A small network was shown many inputs. Here are its activations along a few directions, one row for each input.
In each table, some parts of the input vary, and every possible input appears once, in random order.
Descriptions start from the smaller parts, as in this example, which fits no table here: ring(5) and (point or line(11) or (values(3) and line(6))).
Shared parts are said once, and a part with two or three values counts as separate values.
(in the rows, 128 means zero)

Other details of the inputs vary at random and push rows far along two fixed directions, the same in every table; ignore that.

A family of inputs:
row 1: [ 95 131 114 144 122 130 120  75 110 143 136 145 134 144 139]
row 2: [151 125 141 109 138 139 150 142 150 110 123 123 140 124 112]
row 3: [ 73 169 110 136 106 128 118 105 125 151 153 170 151 111 139]
row 4: [168 108  88 161 142 114 142 127 114 140 111  92 123 169 128]
row 5: [117 138 198  97 121 126 129 184 138  83 111 125 139  91 131]
row 6: [ 80 143 128 172 116 127 108  98  98 161 142 172 141 101 143]
row 7: [ 60 151 101 141 110 127  65 114 125 142 149 157  91  97 122]
row 8: [ 86 138 132 157 118 139 122 109 107 173 143 179 117 102 139]
row 9: [144 134 156 114 129 122 139 140 152  95 112 107 161 130 119]
row 10: [135 113 175  99 129 131 120 128 130 108 132 109 125 141 125]
row 11: [174 118  82 114 145 139 137 112 134 114 113  88 113 153 147]
row 12: [169 125  70 152 141 123 151 139 124 127 110  89 127 157 136]
row 13: [146 110 167 121 129 129 138 155 125 123 127 133 132 132 107]
row 14: [137 127 149  98 137 137 148 141 145  94 133 131 137 125 114]
row 15: [110 128 225 108 118 118 124 144 143  96 129 126 176 117  98]
row 16: [172 115  72 134 150 138 158 147 128 132 113 110 111 148 129]
row 17: [169  87 101 132 152 137 157 107 127 134 130 103 102 166 125]
row 18: [175 102 100 146 146 124 135 131 114 142  96  86  96 146 145]
row 19: [123 144 205  78 120 126 116 156 149  89 129 126 156 102 113]
row 20: [180 114  75 129 146 129 163 132 136 133 120 104 113 147 129]
row 21: [125 116 101 138 126 125 135 104 119 175 146 147 118 137 135]
row 22: [120 132 111 129 113 125 107 107 100 162 135 143 116 132 142]
row 23: [ 55 151 106 164 112 121  75 120 126 128 142 158 117 101 117]
row 24: [136 130 159 115 127 129 143 141 153  78 126 116 158 134 130]
row 25: [121 115 101 134 132 135 131  87 120 170 141 148 121 136 130]
row 26: [132 137 152 139 131 125 146 162 141  98 105 119 149 118 130]
row 27: [134 111 126 135 134 125 112 163 156  91 120 124  94 126  93]
row 28: [119 142 200  86 117 115 117 182 137  86 126 131 148 103 125]
row 29: [131 138  93 151 134 142 145 124 123 149 120 155 109 111 146]
row 30: [175 103  85 129 142 121 135 119 114 150 119  80 100 163 134]
row 31: [ 77 150 117 147 105 130 111  97 107 170 156 162 147 124 137]
row 32: [ 89 162 113 114 108 126 106 105 116 153 154 164 131 101 146]
row 33: [148 115 170 101 128 123 120 129 135 120 121 104 132 138 118]
Each input here is: values(3) and (point or (values(2) and line(5))).
Question: Changing only the values(3) part turns row 2 into row 19. The same change can be made to row 29. Which row results?
Answer: row 5
Question: A walk changes only the line(5) part. It starts at row 1 and steps to row 15. List the rest of the walk in order.
Answer: row 31, row 4, row 6
Question: Which other rows does row 2 become when the values(2) part takes its other values? List them by row number.
Answer: row 25

A family of inputs:
row 34: [124 121 167 114 126 128 126 122 130 126 132 131 138 130 120]
row 35: [132 118 117 135 129 128 133 107 110 154 132 133 127 140 138]
row 36: [ 92 149 193 108 112 126 117 161 140  91 134 153 149  93 111]
row 37: [208  98 107 119 157 127 173 143 142 111 102  65 129 170 132]
row 38: [124 121 194 108 120 125 128 139 127 114 135 132 142 123 117]
row 39: [185 102  46 151 156 126 138 127 131 131 103  72  91 166 136]
row 40: [102 138 156 126 118 129 114 150 134 110 134 147 133 106 114]
row 41: [107 140  76 152 127 133 116 106 121 153 134 149 110 124 136]
row 42: [103 145 217  89 109 128 122 166 140  95 136 156 150  90 108]
row 43: [196  97 127 119 155 120 151 175 152  78  92  54 117 152 116]
row 44: [120 135 166 101 118 130 132 125 134 117 140 142 152 124 127]
row 45: [ 95 143  61 154 123 134 102  91 111 168 139 151 106 124 144]
row 46: [104 143 110 138 124 131 117 120 126 133 134 149 123 115 132]
row 47: [107 135  98 145 121 125 108 117 120 149 133 139 112 123 135]
row 48: [ 94 140 194 120 113 122 114 166 139  99 134 151 143  96 105]
row 49: [112 145  89 144 123 136 135  82 107 177 142 159 137 132 153]
row 50: [208  86 144 126 153 121 172 157 137 105  96  62 135 165 117]
row 51: [122 130 116 126 126 130 129  95 121 150 141 137 131 135 137]
row 52: [ 97 147  53 157 123 133 104  82 112 171 139 153 105 125 152]
Question: Describe the family of inputs behind these rows.
Answer: point or ring(8) or (values(2) and line(5))
Question: Which of the alternatives is row 42?
Answer: point
Question: Which other rows does row 36 become when the values(2) part takes its other values? List them by row number.
Answer: row 43

A family of inputs:
row 53: [184 109 126 126 155 127 164 136 133 120  94  89 127 142 146]
row 54: [121 131  62 140 117 137 104  46 101 189 138 142 102 140 167]
row 55: [ 95 166  34 145 126 156 111  87 104 169 131 146  99 115 155]
row 56: [176 106 121 102 142 124 137 129 129 121 120  79 108 165 135]
row 57: [111 118 195 128 116 113 120 174 117  99 129 131 156 118 100]
row 58: [179  98 147 134 142 123 124 147 124 117  98  81 104 154 114]
row 59: [ 98 135 192 122 118 132 122 162 124 107 137 158 139 121  99]
row 60: [ 91 143 165 140 106 125 102 114  97 147 126 169 133 102 128]
row 61: [112 145 140 102 109 136 119  96 112 150 134 159 153 113 141]
row 62: [175 100 131 143 153 128 165 143 135 106 109 100 114 143 121]
row 63: [106 140  64 157 129 127 141  92 114 176 134 142 134 136 159]
row 64: [173  93 133 126 152 123 126 128 132 124 106  74 102 151 128]
row 65: [162 117 104 116 147 114 135 159 142  92  98  90 117 134 136]
row 66: [154 123  92 129 130 128 144  95 127 150 123 112 139 152 133]
row 67: [ 92 113 158 124 127 130 108 106 131 137 143 150 122 116 122]
row 68: [184  95 133 115 152 132 146 122 150 109 117  84 115 155 115]
row 69: [166 119 114 121 154 132 166 146 131 130 104  89 123 154 150]
row 70: [ 96 134 154 139 115 118  99 131 116 138 150 137 131 130 117]
row 71: [142 120  92 171 131 122 142 108 119 153 123 119 119 130 141]
row 72: [119 145 188  80 111 125 127 138 124 110 143 143 158 123 125]
row 73: [ 84 167 123 126 118 153 116 125 138 116 140 158 125  96 115]
row 74: [157 123  94 134 142 144 159 105 134 148 126 140 135 145 136]
row 75: [ 98 135  54 147 113 133 103  56 109 189 159 140 116 147 159]
row 76: [120 138 187  92 117 139 134 126 139 115 138 154 160 114 109]
row 77: [180 111 118 112 142 122 153 137 141 114 124  86 147 159 124]
row 78: [138 132  93 128 133 124 108 143 127 110 106 112 109 135 140]
row 79: [ 98 148 165 113 120 119 116 150 158  81 128 152 134  99 110]
row 80: [137 115 100 157 127 122 147 134 116 133 129 112 128 140 138]
row 81: [103 137 144 129 130 140 140 118 132 145 124 169 145 110 133]
row 82: [112 129 198 107 107 122 112 121 142 114 138 128 153 119 112]
row 83: [118 148 163 125 117 131 136 123 136 136 142 152 173 111 126]
row 84: [ 88 149  40 164 125 125  99  89 125 163 135 154 117 126 151]
row 85: [158 127 101 136 142 128 138 152 145  96 107  85 134 132 121]
row 86: [ 87 125  78 141 130 138 103  74 111 172 159 157  98 137 144]
row 87: [170 110 111 130 125 108 133 178 149 129 119  93 110 119  95]
row 88: [104 111 199 109 119 110 110 154 138 100 141 113 148 115 110]
row 89: [173 117 105 117 133 110 131 174 141 139 114 102  87 121 114]
row 90: [ 81 134 171 147 101 124  87 114 114 148 144 162 140 107 119]
row 91: [ 80 149 131 135 108 124  90 136 135 119 137 158 140 110 125]
row 92: [132 139  76 151 132 123 124 121 137 122 121 113 119 137 135]
row 93: [145 143  88 130 136 132 132 138 132 113 112 107 117 121 142]
row 94: [104 134 189 116 109 119 140 161 107 100 134 143 139 106 131]
row 95: [158 100 129 135 146 126 168 156 130  98 118 102 120 144 125]
row 96: [150  98 124 142 136 127 123 127 130 133 115 115 104 152 115]
row 97: [109 125 171 109 121 125 107 172 148  66 124 140 138 110 109]
row 98: [106 129 154 143 130 131 119 126 114 139 133 164 133 111 108]
row 99: [161  93 139 128 140 125 134 158 135 107 118  93 101 163 100]
row 100: [107 152 170 112 121 128 119 152 159  81 132 151 136  98 113]
row 101: [ 79 157 145 113 104 126 105 153 137 152 154 194 110  77  98]
row 102: [146 104 128 144 140 120 124 116 137 135 122  89 119 147 125]
row 103: [104 153 165 113 123 137 120 150 155  86 130 150 138  96 110]
row 104: [109 130 195 119 116 122 111 161 108 110 130 142 145 114 115]
row 105: [106 129 153 151 117 117 114 123 112 145 126 151 148 110 115]
row 106: [ 91 169 130 120 113 129 111 128 132 114 131 155 125  98 142]
row 107: [181 114 115 126 140 129 171 148 141 117 124  90 146 159 133]
row 108: [154 116 108 151 136 126 149 123 108 137 111 114 114 128 146]
row 109: [118 142 183  99 119 142 151 151 141 111 150 161 163 122 123]
row 110: [100 131 190  89 114 133 115 125 138 108 155 149 141 121 110]
row 111: [164  93 138 113 151 115 130 144 128 109 113  73 110 148 127]
row 112: [161 129  96 126 135 139 155 107 116 152 118 124 135 140 154]
row 113: [119 156  51 135 124 139 141  77  98 189 150 157 120 139 176]
row 114: [101 142  49 149 138 140 145  75 112 186 141 165 115 135 163]
row 115: [187 105 113 100 148 132 158 137 137 105 127  98 136 165 120]
row 116: [177 102 119 141 154 127 165 140 142 122 101  81 143 145 130]
row 117: [ 57 173 138 131 105 146 107 123 129 119 147 159 149  80 119]
row 118: [101 133  72 151 120 126  94  90  90 181 145 148  95 144 150]
Question: Describe the family of inputs behind these rows.
Answer: values(3) and (point or line(5) or (values(2) and ring(8)))
Question: Changing only the values(3) part turns row 115 into row 77. The same change can be made to row 114. Which row results?
Answer: row 63
Question: Changing only the values(3) part turns row 105 into row 60. The same change can be made to row 102. Which row results?
Answer: row 64
Question: Which other rows does row 73 become when the line(5) part takes its other values? List them by row number.
Answer: row 79, row 97, row 100, row 103
Question: Which other rows does row 82 become when the values(3) part takes its other values? List them by row number.
Answer: row 54, row 68
Question: Which other rows does row 98 become when the ring(8) part takes its other values? List them by row number.
Answer: row 62, row 67, row 68, row 74, row 76, row 81, row 96
Question: Which other rows does row 72 become when the values(2) part takes its other values? List them by row number.
Answer: row 61
